Each row below holds a small network's activations on one record, seen along a few directions.
Here are examples, each followed by its value of one field, Vude.
Other fields move the rows too, some of them a lot.
In the rows, zero is written as 500.
Strong random noise was added to every row along 3 fixed directions; ignore it. To show where, here is one row again and again, with new noise each time:
[406 361 493 461 510 587 642 525 502 468 493 531 562 600 568 406 593 499
 460 498 412 420 557 564]
[504 358 411 318 546 623 138 402 678 413 506 659 389 420 510 493 664 471
 461 915 830 376 508 265]
[455 337 410 348 514 611 378 454 559 463 515 558 461 418 546 522 540 496
 477 609 570 356 475 453]
[422 503 623 637 549 502 802 596 464 440 469 535 614 807 577 270 691 464
 442 507 339 548 658 552]
[525 567 527 540 569 463 482 527 458 448 515 511 460 512 562 482 516 447
 488 506 428 489 501 427]

[376 340 500 375 427 595 802 500 498 581 488 413 643 524 452 521 383 672
 544 228 283 437 531 823] -> s9
[531 512 484 414 505 474 496 465 516 572 508 418 483 383 514 599 309 541
 503 406 426 461 415 595] -> s8
[505 563 523 661 531 430 571 550 446 501 506 546 514 618 584 430 627 377
 454 531 475 493 541 491] -> s7
[505 558 417 536 437 480 459 475 375 488 580 521 466 425 559 567 517 405
 504 401 490 418 425 447] -> s3
[453 285 486 333 462 633 380 425 739 516 503 591 521 461 437 500 602 521
 476 736 731 388 524 452] -> s4
[414 496 647 682 452 562 915 537 500 480 470 557 734 889 500 218 711 539
 440 548 415 628 730 598] -> s9
[659 723 517 515 617 382 193 499 499 451 550 517 338 309 459 666 408 443
 521 581 605 531 427 279] -> s5
[602 400 439 357 445 541  82 371 662 460 551 608 398 356 435 613 540 429
 506 769 807 409 425 266] -> s4
[553 615 532 590 596 438 475 538 460 425 522 519 435 549 587 457 552 415
 488 534 443 540 491 372] -> s6
[536 600 512 603 518 488 420 566 481 470 581 538 442 504 512 483 505 440
 511 550 552 526 533 393] -> s5
[491 540 581 483 481 488 552 557 471 505 509 514 569 535 499 495 559 468
 464 486 473 547 538 538] -> s3
[374 252 455 402 475 631 472 512 493 493 499 494 566 519 558 457 500 496
 461 454 482 422 465 572] -> s6
[679 582 441 610 580 398 280 516 446 384 512 514 414 438 553 475 585 325
 515 555 574 466 458 182] -> s4
[453 609 673 593 545 371 559 491 620 494 450 560 588 671 367 403 637 584
 503 779 595 701 630 498] -> s9
[628 657 468 591 520 411 362 514 379 436 549 474 420 451 629 556 480 447
 507 421 516 463 442 376] -> s2
[545 554 530 448 522 450 410 471 430 428 450 418 401 398 488 588 423 492
 450 450 480 581 431 512] -> s2
[519 582 525 701 476 449 585 618 336 439 549 473 539 654 655 322 625 418
 465 483 458 518 618 427] -> s2
[611 851 700 751 604 254 462 518 534 487 456 532 478 684 463 379 592 448
 470 743 538 710 592 367] -> s8
[677 603 307 706 546 452 240 560 330 342 579 655 332 573 768 314 808 166
 412 623 633 344 545  58] -> s7
[470 390 284 326 391 614 388 491 387 555 601 449 419 167 577 687 335 469
 544 234 435 263 364 563] -> s3
[579 698 560 625 529 376 572 518 383 529 515 345 491 531 529 546 302 457
 504 298 306 561 441 552] -> s8
[464 359 363 328 476 572 512 466 540 507 462 430 471 372 470 591 411 544
 485 343 502 419 416 640] -> s1
[392 213 365 290 475 680 485 447 561 499 528 533 508 406 571 541 503 530
 484 503 511 312 447 572] -> s6
[483 299 307 269 435 656 204 468 634 540 529 537 442 334 456 600 462 553
 479 680 812 329 398 421] -> s1
[638 826 606 655 601 294 500 559 440 453 446 415 420 526 444 512 432 449
 494 387 438 669 502 456] -> s1
[425 498 611 591 528 451 648 544 543 488 477 570 606 683 448 399 660 509
 487 631 522 588 647 540] -> s5
[442 468 539 653 480 532 734 608 440 487 477 543 587 783 595 285 711 391
 465 481 423 445 667 594] -> s7

Which value of Vude does each new row have?
[481 518 446 431 500 547 270 487 521 484 546 475 473 363 517 573 497 441
 495 535 659 434 429 413] -> s3
[611 778 647 782 538 388 536 549 436 427 454 563 499 694 555 335 704 437
 483 673 547 654 652 371] -> s2
[707 782 513 666 626 343 248 550 427 431 541 538 321 459 605 535 537 281
 472 604 592 526 463 211] -> s7
[644 825 583 577 569 291 250 435 516 512 537 478 372 346 392 695 325 543
 586 555 553 648 393 372] -> s9
[578 639 588 661 509 476 544 555 440 434 511 539 465 579 544 410 547 464
 475 611 560 575 569 437] -> s2
[579 660 556 574 580 374 516 564 420 486 543 447 462 438 509 604 385 453
 542 370 403 585 473 460] -> s5
[486 417 505 264 517 576 279 395 722 512 492 553 481 365 358 598 462 650
 499 768 752 479 492 468] -> s9
[619 714 525 650 518 366 558 536 374 520 517 449 445 532 578 446 426 429
 514 343 326 530 524 474] -> s8
[480 439 472 367 529 557 400 474 599 508 435 488 514 425 441 520 483 584
 557 624 618 554 450 445] -> s9
